These are the activations of a small neural network, seen along a few directions. Each row is one input.
Each table varies a few parts of the input and shows all the possible inputs, shuffled.
A made-up example of a description, with smaller parts first: values(3) and (point or ring(9) or (line(4) and ring(5))).
Shared parts are said once, and a part with two or three values counts as separate values.

Other details of the inputs shift rows strongly along three fixed directions, in all tables alike. That doesn't count.
These rows show it; all are for the same input, with only those details redrawn:
[-15  -2 -11   8 -18   6 -13 -32  30  -4   6  14   8]
[ 35  -6   1   4   7   4  24 -42   4  13   3 -11   8]
[-15 -13  14 -45 -26  11 -26 -10  17 -15   5  24  -8]
[-13  12 -29  38  -5  16   1 -19   7 -15  17   1  15]
[-10   4 -14  10  -9  14  -5 -15   6 -15  13   7   6]
[ 34   3 -14  30  14   8  32 -37  -4   9   8 -18  14]
[-16   8 -24  28  -9  13  -5 -21  14 -13  14   7  12]
[ 33   3 -14  30  15   9  31 -36  -6   7   9 -17  14]

Table:
x1: [-34  23 -32  26  -6 -14  24  11   6  15  22  -6  28]
x2: [ 26 -20   8   5   4 -17  26 -25  37  17  -9  -3 -10]
x3: [ 34 -31  31 -29  20 -19  18 -33  17  15  -4 -21   6]
x4: [-20  15  -7  17   1  15  21  17 -36 -40  21  -5   5]
x5: [-37   9 -10  29  11  -3  -6  -8  10  -6  -8  -5  25]
x6: [ 56  -1  28 -16   9 -13   1 -20  12  35 -13  -5  -9]
x7: [-12  16   3  44 -14  -2  -5   0  15 -10  12  11  15]
x8: [ 30 -17  19 -26   7 -16 -20 -23  11  39 -25   6  -5]
x9: [ 42 -16   8  18   8  -8  12 -10  12  18   1 -18   3]
x10: [-14 -16 -11   2 -19   4 -11 -21  23  -6   1   0   2]
x11: [ 17 -26  38 -72  14  -3 -18  30 -25   7 -16   0 -29]
x12: [-14  -1 -32  29 -10   3  -7 -20  11 -16  11   7  12]
x13: [ -9   5 -16   9 -20   2 -20  13  14  -3  -7   5 -22]
x14: [ 28   9  20  17  15 -11  11 -28  -8  37 -19 -10   8]
x15: [-27   0 -19  -3 -15   4 -37   1  11   2 -13  26 -13]
x16: [ 24 -14 -20  30  20  -6  37 -30  -1   3   3 -27  10]
x17: [-12  -6  -4 -20   1   8 -32   8  -9  -9  -5  10  12]
x18: [-25  -4  -2 -18 -24  13 -25 -10  18 -19  10  22  -1]
x19: [ 32  17   8  15  34  16  34   7 -62  -1   1 -29  22]
x20: [ 58   3  17  -2  25  13  26  23 -38  -4  19 -16  -4]
x21: [-12 -11  20 -32   0   3 -16  49  -3 -34  17  11 -20]
x22: [  5 -16  16 -49 -10   7 -15 -29  19  20 -24  16  -2]
x23: [ 44  -8   7 -16  -4 -15   2 -19  12  26 -19   5 -20]
x24: [-19  14 -21  27   6  13 -21 -12   9   1  -1   2  27]
x25: [-23   5 -19 -37 -21  10  -9  52 -24   0  29   0   3]
x26: [ -8   9  11 -43 -24  13 -33  33  -2 -16  -1  28 -35]
x27: [-22  14  -1  35 -10   0  -7 -16   7 -16  15   2  26]
x28: [-35   3   6   5 -19 -11 -17 -24  31  18 -27  21  -6]
x29: [-15  -7  -9  -8  -6  13  -3  48 -16 -39  17   9 -23]
x30: [-16  19  -2   4   1   4   8  40 -23 -27   4   4 -26]
x31: [ 10   0 -17  -9   7 -21  33  -5  11  39  12 -18  18]
x32: [ 46 -16  14   0   6 -12   4  -9   7  13   3   0   0]
x33: [ 44  14   8  18  26  15  64  37 -68 -24  19 -24 -10]
x34: [ -1  16 -24 -36  -2  15   7  68 -62 -13  39   0   4]
x35: [ 45  12   9  -2  38  15  13  15 -49  15   0 -19  -5]
x36: [ 27 -11   2  -8   1 -18   9 -11  18  20 -20  -6 -23]
x37: [-23  20  -4  23  25   7   0  37 -37 -17   4  -8  -4]
x38: [ 30  16   9   8  46  17  45  28 -82 -15   6 -38  16]
x39: [ -5   9  -4  -8 -12  26  -9  41 -19 -35  22  19 -19]
x40: [-19  19 -16 -38 -17  13  -8  46 -25  -1  34  11   7]
x41: [ 29   1  -3   0  54  12  35  22 -53  -8   2 -39   9]
x42: [-14  23 -33  42   6  15 -10  -6  -1   8  -4   6   0]
x43: [-34   2 -12  16   1  -1   5 -22  17   1 -18   2  13]
x44: [-20   7  -2  42  -1 -11   2   6  23 -14  11   4   9]
x45: [-28  -1  25  -2 -24  -8 -20  13  23 -18   7  23  -1]
x46: [ 14 -27  10  -7   9 -17   3 -28  21   8  -1 -14  11]
x47: [-17  14 -27  35   0  -8  -2   5  23  -6  -5   2 -15]
x48: [-14  15  -4  33 -21   6   6   3   6 -15  10  17   0]
x49: [ 14   6   9 -21  -9 -23  38  -9  -3  41   8 -10  21]
x50: [ 25 -12  23 -32 -12 -19 -31  -6  24  19 -15  16 -16]
x51: [-14  29 -13  41 -19  -2  -2  -4   9  -2  -4  11  -5]
x52: [-34   2 -32  24  10   4   1 -12  18  -6 -12  -3  12]
x53: [ -9   8 -24  10  36  25   7  54 -65 -37  14 -26   9]
x54: [ 19  -1  42 -22  -7 -23  -3  -7  14  18 -18   3 -11]
x55: [  1 -16  32 -53   0   6  17  16 -27 -28   7  -1 -17]
x56: [-26  22 -21  38  -4  14   6 -17  -6  -5  -8   3  22]
x57: [-16  29 -18  50  -8  -5  10   2   4  -8  -3   2  -4]
x58: [-37 -12  28 -37 -46  -3 -29 -25  36 -11  -5  35  -2]
x59: [ 11 -18  29 -39  18 -14 -11  -2  10  24 -22  -2 -16]
x60: [ 34  -9  -8  42  23 -13  25  -5   6   8   7 -23   9]
x61: [ 14 -21  16 -30  11 -16   4 -26  24  34 -33   0 -21]
x62: [-36  -9 -18 -10 -18  14 -29  -4  16  -5 -15   9   2]
x63: [ 25 -14  -3  12  18  -3   5 -32   6  32 -20 -27  22]
x64: [-17 -11  -3 -19 -15   6 -29   2  12  12 -20  11 -21]
x65: [-34  -6  26 -37  -4   7 -15  36 -21 -45  20   6  -4]
x66: [-24  -1  -4   1 -12 -13 -37  20  27  -8  -4  12 -14]
x67: [-15   5  -4  18  -1 -19 -21   1  38   4  -8   3  -8]
x68: [-14  -1 -23  42  -1   5 -11  -6   8 -14  16 -16  21]
x69: [ 24 -26  25 -86   1  12  -8  10 -33  -3 -16  10 -17]
x70: [-15  -5   1 -10  -2   6 -36  19  -4   6  -9   2 -11]
x71: [-22  18  -5  20  -9   5  -7  -7  -5   7 -12  14  -4]
x72: [-29   7 -43  14 -12 -15   5  10  18  20  19  -4  23]
x73: [-30  -4 -36  25   4   4  -4 -12  14  -4 -14  -3  13]
x74: [-40   5  13 -48 -53 -16 -23  -1  34  27   7  32  15]
x75: [ 30 -19   7   1   4 -15  -2 -41  18  15   0  -5  18]
x76: [ 26   4  42 -22 -11 -17  -7  -9  10  20 -15   7 -10]
x77: [ 36   3  -1  24  22   5  19 -24 -11   5  15 -22  21]
x78: [ 38   2  25  10  19 -28  24 -18  10  27 -16 -18  -5]
x79: [ -4  -1  15 -34 -13   8 -38  50 -14 -18   3   6 -28]
x80: [-21  18   1  30  10  -3  -7   7 -13   2  -6   0   6]
x81: [ 42 -28  35 -71 -10   4   1  23 -19  -8   1  17 -33]
x82: [-23   7  23 -24   0  17  -3  48 -49 -53  27  -1   1]
x83: [ 32 -23   9  -5 -11  -3  11 -13  21  16  -8  -3 -13]
x84: [-28 -10 -11  -2  -4   1  -2  -5  17 -24   8   2  -1]
x85: [-26   2 -34  33   5  -1 -10  -3  11   6 -14   1  -7]
x86: [  2 -12  26 -29   5 -13   7 -18   9  26 -30   5 -20]
x87: [-33  17 -21  38   1   7  12 -14  -2  -7 -10  -1  21]
x88: [ 28 -10  18   7   8 -12  40 -13   7   8  -5  -7  -9]
The inputs of x58 and x55 match in every part but one. If x19 is changed in the same way as x58 into x55, which row does it become?
> x5
The inputs of x1 and x25 match in every part but one. If x30 is changed in the same way as x1 into x25, which row does it become?
> x13
What do these inputs look like to the network?
> ring(8) and (point or (values(2) and ring(5)))
Which other rows does x54 become when the values(2) part takes its other values? List them by row number.
> x57
Which other rows does x88 become when the values(2) part takes its other values? List them by row number.
> x44
List by row number the other rows that have the ring(8) part in common with x18.
> x6, x20, x22, x24, x26, x35, x39, x40, x42, x77
Which other rows does x85 become when the ring(5) part takes its other values? List them by row number.
> x16, x29, x36, x73
Which other rows does x65 become when the ring(8) part takes its other values? List them by row number.
> x3, x27, x46, x68, x75, x77, x82

Table:
x89: [-48  11 -36  69  -7  -1 -24   6  29 -28  -4   7 -10]
x90: [ 56   0   1  21  43   8  29  25 -52  -9  -3 -37 -16]
x91: [ 24  11 -36  48  24 -11  57 -25  -3  32  10 -40  29]
x92: [ 12  -8  13 -57   6  -4  11  44 -24   5   3   1 -22]
x93: [ 11  16  39 -40   8  -2  30  50 -56  -4   7  -6 -13]
x94: [ 39  -3  16 -40   1  14  14   9 -31   5  16 -10  -2]
x95: [ -2  -1  -6  10  -7 -13 -23 -28  26  35 -31   6  -2]
x96: [-52  19 -26   6 -11  15 -29  39 -16 -17  -9  14 -16]
x97: [-13  12 -33  31 -15  -8  19 -39  33  33  -1  -5  26]
x98: [-26 -28  24 -38 -21   0 -13  -2  19 -26   2  18  -6]
x99: [  3  -4  -7  17 -26 -16 -20 -33  59  20 -10  26  -1]
x100: [-15 -15  24 -73 -14  11  -1  15 -24  -5  -4  12  -3]
x101: [ 30   6 -10  16   4  10  41 -11 -20  -7  18 -17  -2]
x102: [ 31 -22  12  -1  -9 -24  28 -56  52  28  -7 -10   6]
x103: [-10  -3  11 -62 -20   1 -11  31  -6   7  -4  25 -24]
x104: [-16  -4  -6  11  12 -13 -15 -31  29  18 -15  -3  17]
x105: [  6  23 -28  56  46  26  21  33 -56 -47  21 -30   8]
x106: [  8  -9  64 -60 -23 -30 -11  -8  24  34 -17  18  -7]
x107: [ -9   7  25  34 -24 -31   8 -41  57  16 -12  16   3]
x108: [ 50   9 -26  54  33  -2  48 -17 -20  19  24 -45  28]
x109: [-60  14 -33  31  -9   1 -49  33  10 -18  -3  12  -3]
x110: [ -2  25 -24  -8   6  23  -2  68 -62 -26  26   4 -13]
x111: [-33 -17   9 -24 -36 -16 -35   5  58 -12  -2  39 -25]
x112: [ -3   6 -32  59  18 -21  14 -28  28  38 -27 -21  11]
x113: [ 78 -18  33 -37  32  13  48 -10 -61  17   3 -30   7]
x114: [-27  10  -7   2  19  25 -24  42 -33 -41  16  -3  -1]
x115: [ 19   4 -18  20  14 -13  13   5   2  24   6 -11   6]
x116: [  5  -7  -8  15 -11 -10   2 -22  32   2  12  -5  13]
x117: [-54  28 -40  45   1  12 -30  -4   4 -16   1  11  19]
x118: [ 43 -25  43 -74 -21  -4   2 -19   9  13  -3   8 -13]
x119: [-25  10 -12   3  -4  35  -8  41 -49 -59  27   7   5]
x120: [-41 -24  25 -77 -22   0 -21  20   2 -13  -3  19  -2]
x121: [-38   7 -17  -5   6  21  -9  52 -49 -43  28  -4  14]
x122: [-38  15 -38  64  -8  17   8 -13   3 -34  15   5  20]
x123: [ 31   0  -2 -21  18   0  28  16 -38   6  21 -27   7]
x124: [-32 -18  22 -64 -30   3 -36  -3   8  -2  -4  28   3]
x125: [ 72 -32  43 -45  28  -1  43 -11 -37   5  -1 -29   1]
x126: [-33 -17  24 -59 -48   0 -43  15  36 -17  -2  52 -40]
x127: [  4   7 -20  55   1  -6 -17 -34  31  28 -22  -3   6]
x128: [ 51  14 -23  75  30   0  30 -28 -10  19 -17 -30   4]
x129: [ 36 -23  14  -1  -8 -31   0 -40  61  37 -15   6  -1]
x130: [-73  23 -31  16  -8  18 -30  13   3 -23  -3  20   7]
x131: [ 15  -9   5  -5  17  11  13  11 -30 -12  15 -18  17]
x132: [ -2  31 -34  56  35  33   8  18 -51 -27  16 -19  14]
x133: [ 48 -19  28 -42  -7 -12  -2 -20  18  41 -12  10 -12]
x134: [-11 -15  26 -39   8  10  -9  17 -13 -36  -2   7 -24]
x135: [ 19   7  45 -15  -6 -11   8  15 -10  -7   4   6  -9]
x136: [ 67 -18  45 -51  34  12  42 -12 -49  -1 -15 -18 -27]
x137: [-23   3 -22  36  17 -14   6 -37  33  23 -20 -11  23]
x138: [-52   8 -10   4 -24  21 -42  37  -4 -46  -3  29 -35]
x139: [-30  39  -2  43  -5   5  -9  43 -21 -28  25   6   9]
x140: [ 19 -12   6 -20 -19 -21   3 -58  42  51 -10   2  16]
x141: [ 22   1  -2  32  15  -2   6 -51  20  14 -19  -6  13]
x142: [ -9  -9  -6  10 -16 -18 -29 -11  53  22   0  18   1]
x143: [-21  -8  -3  17 -10 -11 -43  -9  44  13 -19   9  -4]
The inputs of x142 and x129 match in every part but one. If x133 is changed in the same way as x142 into x129, which row does it become?
> x99
What do these inputs look like to the network?
> line(5) and (point or (values(2) and ring(5)))
A walk changes only the line(5) part. It starts at x134 and steps to x105. List the rest of the walk in order.
> x114, x104, x137
List by row number the other rows that have the line(5) part in common with x138.
> x89, x98, x101, x102, x107, x111, x122, x126, x134, x136
Which other rows does x98 become when the line(5) part takes its other values? List them by row number.
> x120, x121, x125, x131

Table:
x144: [  8  12 -15 -17  19  17  35  33 -61  -3  26 -24  19]
x145: [ 34 -10   8 -23   8  -9   3 -11   1  38 -18  -8  -6]
x146: [-32   2 -29  50  -8  -4 -30 -42  49   5 -15  13  16]
x147: [ 32 -15  42 -57  13  10   7   4 -34  -2 -13  -4 -21]
x148: [-49  24 -20   0 -14  12 -31  46 -16 -21   8  18  -8]
x149: [ -5  17 -10  19   5  16  10  53 -38 -46  30  -6 -11]
x150: [ 24  14 -37  60  39  12  61 -26 -41  -1  21 -45  44]
x151: [ 15  -4   4   3 -10  -2  -4 -11  16   3   1   6  -5]
x152: [ 40 -10  33 -13   2 -12  24 -12   0  16  -6  -5  -9]
x153: [ 25 -21  31 -77   1  -5  -7  25 -18  14 -13   4 -30]
x154: [-42  -2 -11  30  -8  -9 -31 -24  46  -6 -10  14   9]
x155: [ 23 -15  -4  29  13 -13   9 -55  37  28 -24 -13   8]
x156: [-17  25 -16  14  12   8   1  51 -43 -18  11  -6  -5]
x157: [ 30 -12  28 -11  17  -6  16 -20  -8  14 -19 -12  -4]
x158: [ 33   0   3  33  -2 -17  24 -50  35  32 -10  -4   9]
x159: [-43  -3  -1 -10 -25 -16 -41   0  48  12 -14  23  -5]
x160: [-26 -21  31 -65 -42  -2 -47  21  30 -23   2  38 -31]
x161: [-50  20 -37  33 -20  18   1  19  -5 -40  42  10  30]
What do these inputs look like to the network?
> values(3) and (point or ring(5))
The inputs of x146 and x145 match in every part but the values(3) part. If x155 is changed in the same way as x146 into x145, which row does it become?
> x153
Which other rows does x160 become when the ring(5) part takes its other values? List them by row number.
> x149, x151, x152, x158
